M =
122 129 132 100 105  67 119 152 109  87 104
 81 114  71  67 135 164  47  54 156 148  95
140  62 135  69  92  62 133 137 105 112  65
116  62 120  45  91  82 134  92  86 133  62
 85  91  89 120  83  66  95  83  79  77 105
131 163 135 120 158 128 105  74 122 132  88
 64 125  82 160  82 122 115 102  65  70 125
Indices start at 0.
The top-left entry is 122
The largest entry?
Answer: 164
The bottom entry of the column that holds the largest entry?
Answer: 122
The bottom-right entry -> 125
The entry at row 1, column 0 -> 81
The entry in row 0 and column 1?
Answer: 129
The entry at the centre?
Answer: 82
The entry in row 2 and column 0 -> 140
The top entry of the column that holds the largest entry -> 67
The entry directly above 112?
Answer: 148
The entry just left of the smallest entry?
Answer: 120
The entry just left of 158?
Answer: 120
The entry in the top-right corner -> 104
The entry in row 2 and column 1?
Answer: 62
The entry just left of the centre entry -> 91
The entry directly below 129: 114
The entry in the bottom-left corner is 64
The entry directly above the smallest entry: 69
The entry directly above 79?
Answer: 86
The entry directly below the smallest entry?
Answer: 120
The entry directly below the largest entry: 62
The entry just left of the largest entry?
Answer: 135
The entry in row 0 and column 2?
Answer: 132

Questions about the array below.
1) Find the entry in the bottom-left corner.
2) Find the entry just right of 96.
3) Find the top-right entry.
4) Find the entry just right of 104.
5) Find the entry just left of the smallest entry.
6) Find the entry just right of the largest entry.
[[128  94  96 121  82  97  37  36]
 [ 64  80  94  67 104 110 171 132]]
1) 64
2) 121
3) 36
4) 110
5) 37
6) 132

B =
 95  90 104 113
 77 111 123 111
133  85  45  88
116  86  46 101
105 103 157  98
102  68  72 120
 99  72 133 118
 94 130  97  80
 69  97 134 124
 45  82  62 148
The second entry on the main diagonal: 111
The entry just right of 82 is 62
The entry in the bottom-right corner is 148
The fourth-last entry, reading row by row is 45
The largest entry in the first column is 133
Report the entry directly above 94.
99
The 2nd entry, reading row by row is 90
The entry just left of 90: 95
Report the entry just right of 85.
45
Report the entry in the top-right corner.
113
The third largest entry -> 134
The entry directly above 98 -> 101
The entry directly above 99 is 102
